A small network was shown many inputs. Here are its activations along a few directions, one row for each input.
In each table, some parts of the input vary, and every possible input appears once, in random order.
A made-up example of a description, with smaller parts first: one of 2 separate values, together with either a single point or one of 9 places around a ring or (one of 6 places along a line, together with one of 8 places around a ring).
Shared parts are said once, and a part with two or three values counts as separate values.

Other details of the inputs shift rows strongly along three fixed directions, in all tables alike. That doesn't count.

Rows:
R1: [  7  28 -39 -12 -23 -10  25  15  37  -4 -29   6 -17 -16  29]
R2: [ 21  -1   1  31  15  -9   1 -24  34   0 -73  11   2  34 -77]
R3: [  5  19 -43 -14 -20  -4  18  17  44 -11 -29  15 -21  -8  30]
R4: [  8  21 -43 -16 -17 -10  23  18  47  -9 -21  16 -28 -13  24]
R5: [ 8  0 12 -2  6  2  5 -2 -4  6 19 -2 -5  7  2]
R6: [ 4 -2  7  0 -8  6  3 -4  0  1 -9  2  7  8 20]
R7: [ 10  19   0   6  -4   5   9   6   1   7   4 -11  -2  -1  12]
R8: [ 6 -5 13 -1  7  4  0 -3 -4  5 13  3 -1 11  6]
R9: [ 7 12  1  2 -3  5  7  4  0  4  2 -5 -3  5 14]
R10: [-20  -1 -49 -23 -20 -13   5  18  29 -13  -8  15 -17 -35  17]
R11: [ 3  3  5  3 -5 14 -5  0  2  1 -9  0  7 11 21]
R12: [14  2  9 -2  8 -1  4  3 -2 11 24 -3 -9  0 -5]
R13: [ 9  0 16 -3  4 -5  8 -5 -9  9 16 -4 -1  5  2]
R14: [17 -9 14 -4  7 -3  1  0 -5 15 16  0  0 -3 -4]
R15: [-78 -21 -68 -24 -10  -9 -22  23   8 -33  11  11  -9 -57   5]
R16: [-77 -42  -9 -11  11  -3 -37   1 -45 -14  48  -8  19 -38 -17]
R17: [ 28 -11  30  -2  -1   4 -24  -9 -25 -43  -7  17  21   0  13]
R18: [  5   4  17   6  -4   7  -1  -2 -14  10   3 -10  11   6  12]
R19: [ 24   8 -12  28   9 -14   9 -17  45  -2 -78  11  -5  27 -74]
R20: [  7   9  15   6  -3   4   3   0 -14  12   7 -14   9   3   9]
R21: [  5   0  17   4  -2   3   3  -5 -15   8   4  -8   8   8  12]
R22: [-73  -4 -29  30  16 -22 -12 -15 -18 -24 -28 -22  14 -11 -90]
R23: [  6   7  16   4   0   0   7  -2 -13  10   9 -11   5   5   8]
R24: [  8  11  10   2   5   1   9   3  -8   8  19 -11  -4   6   3]
R25: [  5  -1  18   0   0   2   4  -6 -12   6   8  -3   5   9   8]
R26: [  3  -1  19   6  -5  11  -5  -5 -15   8  -2  -6  14  10  15]
R27: [  3  -8  19   0   0   5  -2  -6 -12   5   3   0   7  13  12]
R28: [  5 -12  14  -3   6   8  -5  -5  -3   2  10   6   2  15   9]
R29: [17  0  8 -3 10  1  2  5 -1 14 22 -2 -9 -3 -7]
R30: [ 4  0 13  2  2  7 -1 -1 -9  5  9 -2  0 12  9]
R31: [  7  11  10   7   0  10   0   1 -10   9   9 -11   6   5   9]
R32: [ 11  21  -3  40  11  -3   9 -21  27  -4 -71  -4   3  41 -67]
R33: [  6 -10   8  -6  -4   0   2  -4   4   0  -3   9   0   8  14]
R34: [ 1 -4 16  4  1 15 -5 -3 -8  2  3 -2  7 14 14]
R35: [ 14 -13  12  -5   9   8  -8   1   0  10  15   6  -2   3  -1]
R36: [-69 -27 -16 -11  14 -11 -26   8 -47  -4  60 -19  11 -53 -28]
R37: [  8 -15  15  -4   7   8 -10  -2   1   5  11   9   0  11   4]
R38: [18 -4  0 -6  4  2  0  6 10  9 10  6 -8 -2  1]
R39: [ 2 -7 16  0  2 11 -5 -5 -7  2  6  2  3 15 12]
R40: [ 11  -3 -44 -20 -22   1   1  15  54 -11 -38  33 -23 -14  30]
R41: [  7  14   9   4   3   4   8   2 -10  10  16 -14  -1   5   5]
R42: [-26  -5 -64 -36 -32 -11   3  27  38 -20 -12  28 -21 -46  46]
R43: [ 7 -7 18 -2  2 -1  3 -7 -9  8 12  1  2  8  5]
R44: [-70   8 -31  35  15 -20 -12 -13 -20 -18 -29 -33  19 -17 -91]
R45: [  8  10  14   2   2  -5  13  -1 -14  12  15 -11  -1   3   3]
R46: [ 6  8  3  4 -6 12 -1  3  1  4 -4 -3  5  6 17]
R47: [16  1 13 -3  5 -7  9 -1 -6 16 21 -5 -4 -2 -6]
R48: [13 -4 10 -2  7  2 -1  1 -1 10 20  2 -4  4 -2]
R49: [ 11   5  14  -2   4  -8  13  -3 -10  12  20  -9  -4   2  -1]
R50: [ 29  -5  16  -6  -3   7 -26  -4 -10 -49 -14  23  14   1  19]
Each input here is: one of 2 separate values, together with either a single point or (one of 4 places along a line, together with one of 6 places along a line).
The inputs of R28 and R33 match in every part but the choice among 2 separate values. If R15 is changed in the same way as R28 into R33, which row does it become?
Answer: R42
Which other rows does R39 become when the place on the line of 4 takes its other values? List them by row number.
Answer: R3, R24, R30
Which other rows does R35 become when the choice among 2 separate values takes its other values? List them by row number.
Answer: R19

Rows:
R51: [ 33  -3  49  18   3  22  -1   0 -11  34  14 -12   9  24  15]
R52: [-13 -21  -4  13  26 -10 -19 -10   1 -17 -10  10   2  -6 -76]
R53: [ 17  26 -17   7 -14  -4  13  10  17  -7 -12  -7 -12 -11   9]
R54: [10 11 22  0 14 18 -5 -3 -6  8 22 -6  4 31 17]
R55: [ -4   6  -9   0   0  16 -10   4  11  15  -7  -6   9  -3  13]
R56: [ -4 -11 -11  -9  11   0   8   6  17   6  18  11 -21   7  -6]
R57: [ -3  10 -20   4 -11   6   7   6  22 -11 -12   6 -16  13  19]
R58: [-42 -11  14  10  16 -11  -2 -24 -15  -6   4 -14  15  19 -49]
R59: [ 39   7  48   7  11  -6  17  -7 -36  21  28 -19   8  16   9]
R60: [ 33   0  26  -4  11  18 -19  -4  -9  -6  12   2  15  12  13]
R61: [  4 -10 -21  -9  -4  -2   2  13  34  24  -9  14 -21 -10   0]
R62: [ -7  -9  -2  -9 -13  -5   4  -7  11  19  -8  -1   9  -3   7]
R63: [  2  14  -1 -12 -10 -18  16  -3   2   0   4  -8   1 -13   1]
R64: [-66  -2 -29 -31   0   6 -27  22 -49 -16  82 -25  12 -70  40]
R65: [-14   0  -5   1  -5   8  10   1  -4  -8  -2   2  -7  12  13]
R66: [  0   1 -19   0 -19   7   5   7  12  11 -31   4  -6  -2  18]
R67: [-14 -11 -11  14  11 -17  -9 -13   2 -31 -47   6  11   0 -49]
R68: [  5  -9   7 -16  -9 -10  -7 -10   4 -16  -7  14   7  -7   5]
R69: [ 12   1 -10  -4 -16   3  -2   7   8 -24 -27  24  -2  -6  14]
R70: [-24  12   8  27  10  -8  -1  -9 -38  -7  -1 -20  12  -4 -54]
R71: [ 34  -8  27   7   0  14 -14  -4 -14  -7  12   3   7  11  12]
R72: [ -8  -9  -4   0  -5  -3   5  -2   0  18 -11   2   4  -6  14]
R73: [ 19  12 -24 -10  -1 -16  16  17  25   6   3   8 -25 -16  -7]
R74: [-10   4 -15  -6  -5  -9  15   3  17  -7 -18  13 -13  10  22]
The inputs of R68 and R63 match in every part but one. If R52 is changed in the same way as R68 into R63, which row does it become?
Answer: R73
What do these inputs look like to the network?
Answer: one of 4 separate values, together with either a single point or one of 5 places along a line
Which other rows agree with R57 in the choice among 4 separate values? List them by row number.
Answer: R54, R56, R58, R65, R74
Which other rows agree with R66 in the choice among 4 separate values? List them by row number.
Answer: R51, R55, R61, R62, R72

Rows:
R75: [-31  22 -40  11 -12 -10   7   1  17 -15 -41 -10   0  -8 -17]
R76: [-29   4 -46 -20 -14 -11   5  19  17  -9   4   4 -15 -34  19]
R77: [ 36  13  -1 -11 -11   4  22  11  29  22   0   8 -20   9  38]
R78: [-16 -24  24 -16   3  10 -16   4 -39   8  55  -6  12 -14  35]
R79: [ 64   8  67  13  16   6  15 -12 -25  38  34 -15   5  35  -3]
R80: [-46 -22   5  10  15  -2 -26 -11 -36 -13  16 -13  21  -8 -40]
R81: [ 24  13 -23  -1 -14  -2   4   1  40 -22 -50  22  -8   8   5]
R82: [-39  -8 -24  10   4  -8 -10  -6   5 -18 -30   1   5  -9 -39]
R83: [  5  -7  47  42  32   1 -11 -33 -26   5 -21 -15  23  41 -83]
R84: [-53 -19 -12   5  10  -3 -27  -5 -28 -24   9  -7  17 -19 -33]
R85: [-27 -11  -6 -24  -4   3  -3  16 -20   9  56  -6  -6 -32  39]
R86: [ 35  19  15  18  10  -7  20 -10  15  16 -23  -4  -6  26 -33]
R87: [65  6 38 -7 -7 15 10  0 10 12  1 16 -4 26 46]
R88: [ -1 -14   2 -28 -12  12 -15  15 -18 -12  40  11   2 -23  62]
R89: [ 11  21 -44  -2 -15  -7  24  10  59   4 -49  14 -25   3   4]
What do these inputs look like to the network?
Answer: either a single point or one of 6 places along a line or (one of 2 separate values, together with one of 4 places along a line)
Which other rows does R88 become when the place on the line of 4 takes its other values? List them by row number.
Answer: R82, R83, R87
Start at R89 and move only the place on the line of 6, one step at a time. The first step leads to R77. Which rows follow, in order?
Answer: R85, R76, R86, R79
